These are the activations of a small network on made-up records, seen along a few directions, one row for each record.
After each row come some of the record's fields: E, F, Y, L, C.
A field that a record lacks is written absent.
The largest differences between rows may come from other fields.
In the rows, 500 means zero.
Strong random noise was added to every row along 3 fixed directions; ignore it. To show where, here is one row again and again, with new noise each time:
[458 673 563 408 586 490 453 562 212 438 581 355 681 649 379 501 428]
[555 683 500 398 755 403 464 530 318 531 687 308 588 725 334 583 578]
[473 606 500 476 431 663 580 506 496 484 518 536 441 457 452 396 470]
[512 784 484 473 581 615 596 444 631 444 616 472 484 598 277 467 609]
[516 633 443 515 424 734 665 442 740 516 536 614 293 406 423 375 576]

[632 456 454 413 661 283 480 479 512 632 538 417 294 600 531 562 635]  {E: e2, F: absent, Y: absent, L: l3, C: c1}
[432 541 401 499 359 743 695 395 699 481 461 724 313 317 550 338 451]  {E: e4, F: absent, Y: absent, L: l2, C: c1}
[499 322 441 466 579 477 479 509 374 658 495 456 369 435 691 538 518]  {E: e4, F: absent, Y: absent, L: l2, C: c1}
[371 432 427 494 418 695 587 510 495 498 497 528 396 332 585 389 606]  {E: e1, F: f2, Y: y2, L: l3, C: c1}
[383 385 623 593 663 399 287 599 256 473 537 261 853 599 458 683 519]  {E: e4, F: absent, Y: absent, L: l2, C: c1}
[436 502 497 501 469 683 493 552 467 492 543 543 681 411 483 529 405]  {E: e1, F: f2, Y: y2, L: l1, C: c1}
[447 534 492 478 412 574 562 534 473 426 482 539 543 428 505 494 444]  {E: e1, F: f1, Y: y2, L: l3, C: c1}
[634 568 613 528 451 234 409 476 482 342 394 517 726 658 438 594 384]  {E: e2, F: absent, Y: absent, L: l3, C: c1}
[427 582 443 371 381 633 595 521 415 463 523 631 608 425 518 469 303]  {E: e1, F: f1, Y: y2, L: l3, C: c1}
[710 269 450 622 390 471 568 510 776 661 519 672 448 319 568 647 452]  {E: e1, F: f1, Y: y2, L: l4, C: c2}
[494 480 407 522 492 569 651 463 653 587 495 544 374 397 549 443 597]  {E: e4, F: absent, Y: absent, L: l3, C: c2}
[535 433 509 578 512 452 451 509 514 512 459 527 404 464 514 510 462]  {E: e3, F: absent, Y: absent, L: l2, C: c1}
[358 615 475 466 703 633 533 470 481 490 598 286 548 542 394 509 750]  {E: e4, F: absent, Y: absent, L: l4, C: c1}
[652 560 558 411 544 258 443 526 442 455 464 532 555 680 459 516 334]  {E: e2, F: absent, Y: absent, L: l3, C: c2}
[392 479 523 575 369 668 527 460 653 421 491 573 470 446 508 432 564]  {E: e1, F: f2, Y: y1, L: l2, C: c1}
[211 416 616 600 400 688 452 563 325 402 425 402 678 350 540 476 525]  {E: e4, F: absent, Y: absent, L: l2, C: c1}
[297 429 589 580 369 576 441 542 317 355 315 411 495 479 638 378 490]  {E: e4, F: absent, Y: absent, L: l3, C: c1}
[468 455 528 391 472 505 466 569 212 512 458 452 528 519 568 459 421]  {E: e2, F: absent, Y: absent, L: l4, C: c1}
[623 343 467 537 398 454 525 504 578 633 434 665 315 323 645 477 325]  {E: e3, F: absent, Y: absent, L: l2, C: c2}
[620 484 491 608 631 393 436 456 577 513 527 402 608 580 419 640 705]  {E: e2, F: absent, Y: absent, L: l1, C: c1}
[464 547 547 424 309 575 579 524 459 384 432 666 512 438 521 386 318]  {E: e1, F: f2, Y: y2, L: l3, C: c1}
[323 584 607 472 425 554 415 518 234 383 453 372 819 586 418 464 357]  {E: e4, F: absent, Y: absent, L: l1, C: c2}
[273 395 638 582 483 580 420 558 253 412 418 316 635 459 547 473 573]  {E: e4, F: absent, Y: absent, L: l2, C: c1}
[360 695 627 522 497 526 461 522 446 337 499 389 819 651 267 505 429]  {E: e4, F: absent, Y: absent, L: l4, C: c2}
[417 553 482 533 727 472 375 493 398 490 665 285 670 621 389 658 698]  {E: e1, F: f1, Y: y1, L: l2, C: c1}
[571 254 410 529 662 402 413 570 399 766 581 426 563 453 584 683 570]  {E: e2, F: absent, Y: absent, L: l2, C: c2}
[466 807 536 454 514 564 525 431 489 323 496 449 589 640 264 399 557]  {E: e2, F: absent, Y: absent, L: l1, C: c1}
[435 457 444 514 527 638 579 440 584 550 496 427 229 434 565 411 728]  {E: e4, F: absent, Y: absent, L: l4, C: c1}
[546 348 489 483 462 416 439 501 512 471 447 504 291 515 659 391 526]  {E: e1, F: f1, Y: y1, L: l3, C: c1}
[598 437 476 429 599 425 507 538 441 599 601 474 525 544 491 622 516]  {E: e1, F: f1, Y: y2, L: l4, C: c1}
[353 711 462 638 224 875 703 391 903 399 437 706 606 251 348 410 527]  {E: e2, F: absent, Y: absent, L: l2, C: c2}
[312 609 612 615 337 720 482 499 515 377 438 503 719 410 377 517 498]  {E: e3, F: absent, Y: absent, L: l2, C: c1}
[559 503 393 610 511 617 636 421 867 652 620 620 305 353 505 558 676]  {E: e3, F: absent, Y: absent, L: l2, C: c2}
[451 661 584 585 582 450 493 399 621 277 500 331 407 688 382 433 800]  {E: e4, F: absent, Y: absent, L: l3, C: c1}
[446 549 547 476 538 439 429 538 312 533 563 454 829 567 420 640 388]  {E: e2, F: absent, Y: absent, L: l2, C: c2}
[466 587 542 481 378 535 487 535 368 455 468 528 679 516 443 481 276]  {E: e3, F: absent, Y: absent, L: l1, C: c2}
[613 461 439 589 448 551 571 484 731 601 541 592 441 455 530 530 544]  {E: e3, F: absent, Y: absent, L: l4, C: c2}
[554 607 500 352 619 408 513 530 380 516 549 468 523 656 442 522 502]  {E: e2, F: absent, Y: absent, L: l3, C: c1}
[418 745 548 425 343 608 606 488 509 342 408 620 538 502 430 383 343]  {E: e3, F: absent, Y: absent, L: l3, C: c1}
[428 635 415 485 344 782 649 450 676 517 501 657 509 352 395 430 443]  {E: e2, F: absent, Y: absent, L: l1, C: c2}
[307 725 577 548 237 806 614 478 556 311 387 617 616 350 430 351 408]  {E: e3, F: absent, Y: absent, L: l2, C: c1}

Here are new rows. What are their fields?
[544 583 425 491 657 586 583 434 644 519 646 456 439 527 372 541 737]  {E: e1, F: f2, Y: y2, L: l1, C: c1}
[630 270 515 452 531 207 354 584 209 595 441 462 559 593 689 564 382]  {E: e2, F: absent, Y: absent, L: l3, C: c1}
[532 557 515 501 530 510 538 435 664 502 490 467 398 544 400 543 649]  {E: e2, F: absent, Y: absent, L: l4, C: c1}
[472 659 518 403 617 447 467 534 305 492 593 422 731 618 387 614 492]  {E: e2, F: absent, Y: absent, L: l2, C: c1}
[348 316 401 565 390 776 549 543 585 694 504 599 458 219 582 510 502]  {E: e2, F: absent, Y: absent, L: l2, C: c2}
[425 206 452 587 577 598 480 563 438 684 519 371 499 352 659 607 669]  {E: e4, F: absent, Y: absent, L: l4, C: c1}
[391 211 599 539 400 454 416 565 190 465 334 378 392 439 702 386 432]  {E: e4, F: absent, Y: absent, L: l4, C: c1}
[566 507 470 506 677 428 510 524 487 626 579 435 384 547 469 592 656]  {E: e3, F: absent, Y: absent, L: l2, C: c1}
[418 405 589 560 341 531 486 510 407 425 359 501 710 427 531 492 372]  {E: e4, F: absent, Y: absent, L: l4, C: c2}
[634 320 504 464 545 259 450 478 444 558 404 518 334 564 686 493 477]  {E: e4, F: absent, Y: absent, L: l3, C: c1}
[505 457 483 616 506 626 636 418 746 542 461 570 210 424 515 413 727]  {E: e4, F: absent, Y: absent, L: l2, C: c1}
[419 575 483 494 474 601 506 482 518 444 531 497 410 457 462 426 568]  {E: e1, F: f1, Y: y1, L: l2, C: c1}
[602 511 374 469 437 505 622 457 722 602 507 635 303 422 508 470 518]  {E: e2, F: absent, Y: absent, L: l3, C: c2}
[294 597 548 554 239 751 605 434 545 371 357 639 653 340 496 324 366]  {E: e4, F: absent, Y: absent, L: l2, C: c2}
[484 544 511 464 490 562 460 486 483 458 531 467 480 528 465 403 516]  {E: e1, F: f1, Y: y1, L: l1, C: c1}
[610 229 470 602 384 481 510 447 722 571 423 672 146 357 700 454 524]  {E: e1, F: f1, Y: y1, L: l2, C: c1}
[542 322 448 506 664 443 440 562 399 649 606 445 492 435 606 605 553]  {E: e1, F: f2, Y: y2, L: l2, C: c1}
[649 439 486 404 621 255 436 578 382 554 581 501 523 639 553 663 390]  {E: e1, F: f1, Y: y2, L: l3, C: c1}
[447 619 518 564 547 564 456 525 620 441 527 493 713 515 337 621 544]  {E: e2, F: absent, Y: absent, L: l2, C: c1}
[474 517 446 419 449 614 578 567 460 533 525 616 556 349 598 467 327]  {E: e1, F: f2, Y: y2, L: l3, C: c1}
